These are the activations of a small neural network, seen along a few directions. Each row is one input.
Each table varies a few parts of the input and shows all the possible inputs, shuffled.
Descriptions start from the smaller parts, as in this example, which fits no table here: one of 6 places along a line, together with either a single point or one of 9 places around a ring or (one of 3 separate values, together with one of 5 places around a ring).
Shared parts are said once, and a part with two or three values counts as separate values.

Other details of the inputs shift rows strongly along two fixed directions, in all tables alike. That doesn't count.

Table:
row 1: [-0.01 -0.10  0.77 -1.20 -2.28  1.48  0.45  1.20 -1.68  1.17 -0.87 -0.49
  0.82]
row 2: [-0.19 -0.57  1.79 -1.47 -4.49  3.75  1.46  1.14 -2.56  1.33 -2.51  0.07
  1.54]
row 3: [-4.16 -1.22 -1.05 -2.25 -1.68  0.91  0.78 -2.39  2.54 -0.03  2.12 -0.29
 -1.44]
row 4: [ 2.21 -0.21  2.07  0.24 -2.30  3.52  2.09  1.63 -3.33  0.13 -3.92  1.08
  2.46]
row 5: [-4.05 -1.26  0.02 -2.67 -2.58  0.07  1.11 -1.85  1.51  0.90  1.98 -0.89
 -0.67]
row 6: [ 3.47  1.87 -2.03  3.71  7.65 -5.11 -2.26  2.22  0.01 -1.46  1.69  0.54
 -0.65]
row 7: [-0.41 -1.02  1.66 -1.40 -3.49  3.36  0.99  0.04 -2.15  1.32 -2.23 -0.93
  0.84]
row 8: [-3.04 -0.67 -1.67 -2.98 -0.30  0.94 -1.78 -1.81  0.17  1.09  2.43 -3.20
 -2.02]
row 9: [ 1.11  0.77 -1.18  0.80  3.42 -1.87 -1.36  0.99 -1.15 -0.33  0.92 -0.39
 -0.50]
row 10: [-2.89  0.21 -1.21 -1.37 -0.63 -0.29 -0.46 -2.83  2.73  0.20  2.42  0.47
 -1.15]
row 11: [ 4.91  0.38  2.24  3.13  0.55 -2.17  0.97  2.63 -2.33 -0.22 -3.52  0.60
  2.02]
row 12: [ 2.04  0.76 -1.12  2.48  4.51 -2.90 -1.71  1.18  0.53 -0.51  0.86 -0.30
 -0.85]
row 13: [-0.91  0.41  0.13 -0.20 -0.87 -0.06  0.46 -1.84  2.20 -0.22  0.88  1.67
 -0.17]
row 14: [ 2.84 -0.14  1.58  1.33 -1.01  1.50  0.79  0.86 -1.32 -1.09 -3.25  0.45
  1.21]
row 15: [ 2.77  1.37  1.42  3.19  2.12 -5.10  0.54  1.19  1.06  0.22  0.03  2.56
  1.58]
row 16: [-2.14 -0.38 -2.16 -1.73  0.76 -0.38 -2.35 -1.98  0.42 -0.24  2.17 -2.93
 -2.27]
row 17: [-0.15 -1.06  2.66  0.46 -3.17  0.23  3.19  0.66 -0.25  0.59 -1.95  1.74
  1.84]
row 18: [-0.16  1.26 -3.21  0.94  5.09 -3.26 -3.16  0.66  1.74 -0.70  3.66 -0.82
 -2.15]
row 19: [ 2.18  1.38 -1.97  2.54  5.12 -3.25 -2.18  2.02  1.18 -1.11  1.44  0.80
 -0.77]
row 20: [-2.98 -0.13 -2.43 -3.18  0.62  2.74 -1.80 -1.98  0.12 -0.61  2.26 -1.89
 -1.96]
row 21: [ 3.07  0.26  2.13  1.32 -1.72  2.43  1.56  2.65 -1.73 -0.29 -3.51  2.03
  2.25]
row 22: [ 5.36  0.64  1.69  4.31  2.60 -1.56  0.69  3.23 -1.21 -0.59 -3.37  2.00
  1.83]
row 23: [-1.39  0.43  0.29 -0.12 -1.02 -0.78  0.42 -1.54  1.64  0.49  1.02  1.11
  0.22]
row 24: [ 2.30 -0.62  2.74  0.53 -2.86  3.83  1.93  1.29 -2.04  0.13 -4.30  0.99
  1.98]
row 25: [-4.19 -1.06 -1.47 -2.33 -0.94  0.78  0.33 -2.73  3.16 -0.56  2.83 -0.29
 -2.08]
row 26: [-1.17 -0.48  0.49 -2.70 -2.59  2.88  0.62 -0.22 -2.79  1.13 -0.73 -1.53
  0.52]
row 27: [-0.96 -0.68 -0.82 -1.34 -1.22  2.02 -0.74 -1.44 -0.23 -0.51 -0.24 -1.84
 -0.78]
row 28: [-0.23 -0.01 -0.25  1.80  2.09 -3.36  0.72  0.26  2.27 -0.61  1.42  1.27
 -0.32]
row 29: [-0.32 -0.23 -0.84 -0.37  0.04  0.36 -1.01 -0.87 -0.29 -0.44  0.14 -1.80
 -0.87]
row 30: [-2.93  0.10 -0.26 -1.49 -1.38 -0.71 -0.28 -2.37  1.78  0.84  2.14  0.20
 -0.47]
Each input here is: one of 5 places along a line, together with either one of 2 separate values or one of 4 places along a line.
The inputs of row 30 and row 23 match in every part but the place on the line of 5. If row 7 is changed in the same way as row 30 into row 23, which row does it become?
Answer: row 12
Which other rows does row 23 become when the choice among 2 separate values takes its other values? List them by row number.
Answer: row 28

Table:
row 31: [ 6.29  0.87  3.82  2.28 -3.69  3.95  2.19  1.01 -3.84 -0.28 -7.42  1.84
  4.39]
row 32: [ 1.74  0.72  0.80 -0.48 -0.66  4.19  1.09  1.72 -2.69  0.39 -2.08  1.39
  1.27]
row 33: [-2.07 -1.63  0.68 -0.35 -1.94  1.14  2.96 -1.61  1.37 -1.13 -0.70  0.35
 -0.17]
row 34: [ 1.54  0.86 -1.15  4.36  4.85 -5.07 -0.99  0.26  4.19 -0.82  2.01  1.99
 -0.97]
row 35: [ 2.49 -0.61  3.37  1.96 -3.04  0.01  2.04  2.29 -2.81  2.44 -3.90  0.19
  2.63]
row 36: [ 1.84  0.24  3.53  0.73 -2.98  0.28  2.38  3.09 -3.93  1.94 -3.04  1.25
  3.94]
row 37: [-5.32 -2.47 -0.71 -4.48 -3.46  2.05  0.85 -2.56 -1.37  1.04  1.16 -4.39
 -1.51]
row 38: [-6.16 -0.71 -0.81 -4.11 -3.72  3.21  0.41 -3.02  2.18  0.65  2.55  0.44
 -0.28]
row 39: [ 3.66  0.64  0.43  4.51  5.36 -5.73  0.28  1.79  3.69 -1.90  0.73  2.57
 -0.07]
row 40: [ 0.06  1.55 -1.39  1.74  3.47 -4.59 -2.43 -3.33  3.81 -1.44  3.31  1.02
 -1.77]
row 41: [-1.90 -0.21 -1.75 -2.96 -2.49  4.51 -1.26 -0.50 -0.62 -0.74 -0.04 -1.67
 -1.42]
row 42: [ 5.74  1.74  2.54  4.24  1.98 -5.62 -0.35  1.52 -2.17  0.41 -2.51  1.22
  2.26]
row 43: [ 0.97  0.13 -2.80  0.66  6.01 -1.72 -3.52  0.36  1.95 -2.07  2.25 -1.51
 -2.91]
row 44: [-1.41  0.15  0.63 -2.27 -1.59  0.46  0.83  0.54 -2.48  2.65  0.80 -0.44
  0.50]
row 45: [-4.56 -2.09 -0.07 -5.13 -3.81  2.23 -0.27 -2.01 -0.38  1.92  1.57 -4.16
 -1.40]
row 46: [ 4.53  1.27 -1.03  4.86  5.99 -2.61 -2.35  2.60  0.45 -1.24 -1.27  0.96
 -0.69]
row 47: [-2.79 -0.63 -0.54 -3.26 -3.91  0.90 -0.14 -0.39 -1.19  1.46  1.33 -2.57
 -0.48]
row 48: [ 5.07 -1.67  3.40  2.74 -2.25  3.95  3.76  3.04 -4.49 -1.58 -7.02  1.56
  3.13]
row 49: [-4.86  0.77 -3.85 -2.42  3.38 -2.00 -1.90 -2.85  4.27  0.18  6.26  0.63
 -3.25]
row 50: [-5.20 -1.11 -1.14 -4.01 -5.19  3.16  0.71 -2.92  2.53  0.02  2.10 -0.28
 -1.23]
row 51: [ 0.34  2.18 -3.95  1.39  7.68 -2.72 -4.29  0.97  1.52 -1.91  3.92 -0.38
 -1.98]
What is each input in this table made of?
Answer: one of 3 separate values, together with either a single point or one of 6 places along a line
The inputs of row 32 and row 44 match in every part but the choice among 3 separate values. If row 46 is changed in the same way as row 32 into row 44, which row does it become?
Answer: row 35
Which other rows does row 39 become when the place on the line of 6 takes its other values? List them by row number.
Answer: row 33, row 34, row 38, row 49, row 50
Which other rows does row 36 become when the choice among 3 separate values takes its other values? List them by row number.
Answer: row 38, row 51

Table:
row 52: [ 5.44  1.13  2.53  3.20 -0.47  0.70 -0.18  2.27 -2.68  0.81 -4.54  0.77
  2.66]
row 53: [-4.03 -0.50 -3.44 -1.10  2.75 -0.01 -1.42  0.07  2.66 -1.09  4.10 -0.69
 -2.63]
row 54: [-0.38  0.39 -0.40 -0.68 -0.33  1.16 -0.65  2.05  1.56  0.14  0.76  1.29
 -0.13]
row 55: [ 1.32  0.43 -0.76 -0.31  0.23  1.09 -1.59 -1.40 -1.49 -1.57 -0.65 -1.53
 -0.03]
row 56: [-1.44 -0.27 -1.33 -0.23  0.89 -3.60 -1.98 -0.47  3.71  0.34  3.31 -1.08
 -2.23]
row 57: [ 1.48  0.89  0.96  2.59  0.60 -3.01 -0.91 -0.90  2.00  0.72 -0.10  1.16
  0.31]
row 58: [-1.29  1.86 -1.67 -0.65  3.94 -2.88 -0.86  1.01 -0.13  0.55  3.74  1.48
  0.24]
row 59: [ 3.91 -0.15 -0.29  2.99  5.77 -2.74 -0.72  1.23 -0.83 -2.15 -1.00 -0.66
 -0.45]
row 60: [-1.44  0.45  1.03 -0.84 -0.89 -3.09  1.37 -0.64 -0.80  1.84  1.53  0.13
  0.96]
row 61: [-2.39 -2.61  2.68 -2.41 -5.32  3.62  3.71 -2.93 -0.15  0.10 -2.45 -0.63
  0.74]
row 62: [-1.67 -0.14 -2.44 -2.38  0.25  0.59 -3.19  0.07  0.66  0.65  2.27 -3.75
 -2.92]
row 63: [ 4.05 -1.32  2.72  2.80 -1.68  1.42  2.59  4.29 -3.89  0.02 -5.58  0.11
  2.49]
row 64: [-1.41  0.30 -1.07 -0.41 -0.10 -1.85 -0.89 -3.62  2.12 -1.38  1.45 -0.37
 -1.09]
row 65: [-3.58 -1.85  0.81 -3.93 -4.41  7.26  3.01 -2.21 -0.61 -0.11 -1.17  0.26
 -0.18]
row 66: [-0.16  0.43 -0.14 -1.40  0.67 -0.89 -0.66  0.63 -3.66  1.68  0.83 -1.53
  0.40]
row 67: [ 0.21  1.12 -1.24 -0.21  0.17  1.77  0.00 -1.20  0.49 -1.42  0.14  1.99
  0.01]
row 68: [-3.00 -2.41  1.17 -1.27 -4.83  1.69  2.71 -0.73  0.49  0.74 -0.92 -1.17
  0.15]
row 69: [ 4.38  2.25  0.88  4.26  2.75 -1.25 -0.37  2.47  0.56  0.13 -1.72  4.23
  1.69]
The inputs of row 52 and row 69 match in every part but one. If row 55 is changed in the same way as row 52 into row 69, which row does it become?
Answer: row 67
What is each input in this table made of?
Answer: one of 3 separate values, together with either a single point or one of 5 places around a ring
Which other rows does row 61 become when the place on the ring of 5 takes its other values? List them by row number.
Answer: row 56, row 57, row 64, row 68
Which other rows does row 68 become when the choice among 3 separate values takes its other values? List them by row number.
Answer: row 53, row 63
